array([ 18.0,  18.1,   5.6, -10.1,  12.4,   0.0, -14.8,  22.7,  26.0,
       -29.3,  -4.9, -54.5, -49.6, -39.1])
The third smallest entry: -39.1
Find the 3rd entry from the left.
A: 5.6
The third entry from the right is -54.5
Find the entry just left of 18.1.
A: 18.0
The largest entry: 26.0
The entry just left of -39.1 -> -49.6
The second largest entry: 22.7
The fifth entry from the end -> -29.3
The second entry from the left -> 18.1
The fifth entry -> 12.4
The entry just right of -29.3 is -4.9

[[-0.05 -0.11 -0.05 -0.15 -0.03 -0.12 -0.12]
 [-0.08 -0.08 -0.08 -0.08 -0.08 -0.08 -0.08]
 [-0.10 -0.02 -0.08  0.02 -0.12 -0.06 -0.04]
 [-0.08 -0.08 -0.08 -0.08 -0.08 -0.08 -0.08]
 [-0.16 -0.07 -0.01 -0.11 -0.15 -0.11  0.14]
 [-0.13 -0.12 -0.14 -0.15  0.03 -0.04 -0.11]
 [-0.23  0.13 -0.05  0.02  0.11 -0.11 -0.16]
 [-0.07 -0.11 -0.06 -0.14 -0.02 -0.12 -0.11]
 [-0.12 -0.13 -0.15 -0.14  0.02 -0.01 -0.12]
 [-0.20  0.04 -0.16  0.17 -0.16  0.04  0.01]
 [-0.04  0.03 -0.24 -0.09 -0.05  0.21 -0.12]
 [-0.08 -0.08 -0.08 -0.08 -0.08 -0.08 -0.08]
 [-0.01 -0.05 -0.02 -0.12 -0.08 -0.12 -0.11]
 [-0.08 -0.09 -0.07 -0.09 -0.08 -0.08 -0.05]
 [-0.05 -0.14 -0.04 -0.20  0.01 -0.14 -0.14]]
Rows and columns are numbered from 1.
Which number is the entry in row 1 and column 3? -0.05
Which number is the maximum? 0.21
Which number is the top-left entry? -0.05
Which number is the entry directly below the smallest entry? -0.08
Which number is the entry at row 1, column 2? -0.11
Which number is the entry just right of 0.13? -0.05
Which number is the entry just right of 0.21? -0.12
The entry in the bottom-left corner: -0.05
The entry in row 2 and column 1 is -0.08
Which number is the entry in the bottom-right corner? -0.14
Which number is the entry just left of the largest entry? -0.05
Which number is the smallest entry? -0.24
The entry directly above the smallest entry is -0.16
Which number is the entry at row 3, column 3? -0.08
The entry directly above the largest entry -> 0.04
Which number is the entry directly above 0.11? 0.03
The entry directly below the centre entry: -0.14
The centre entry: -0.14
The entry in row 3 and column 1 is -0.10
The entry directly above the centre entry -> 0.02
Which number is the entry in row 3 and column 2? -0.02
Which number is the bottom entry of the column that holds the largest entry? -0.14
Which number is the entry directly below -0.10? -0.08
The top-right entry: -0.12
The entry directly below the largest entry is -0.08
Which number is the entry just right of the centre entry? -0.02

Questions about the grid below. Rows and columns are numbered from 1.
1) Which number is the largest entry?
2) Which number is the entry directly below the largest entry?
3) Which number is the top entry of the column that holds the smallest entry?
4) Which number is the bottom-left entry?
5) Which number is the top-left entry?
6) Which number is the entry in row 3 and column 2?
7) Which number is the entry directly below the smallest entry?
8) Which number is the entry just left of 1.8?
2.1	-27.6	11.0	1.8
-3.1	11.1	-7.9	-10.7
47.9	-2.7	-7.5	-8.8
-2.3	5.0	-13.8	4.1
-2.3	-1.0	11.0	14.2
-11.4	13.4	-21.1	-6.3
0.0	0.0	0.0	0.0
26.6	-11.2	-19.2	3.3
10.6	7.8	-0.2	-21.3
8.0	16.1	4.2	14.1
21.3	-16.0	-25.3	-15.5
1) 47.9
2) -2.3
3) -27.6
4) 21.3
5) 2.1
6) -2.7
7) 11.1
8) 11.0
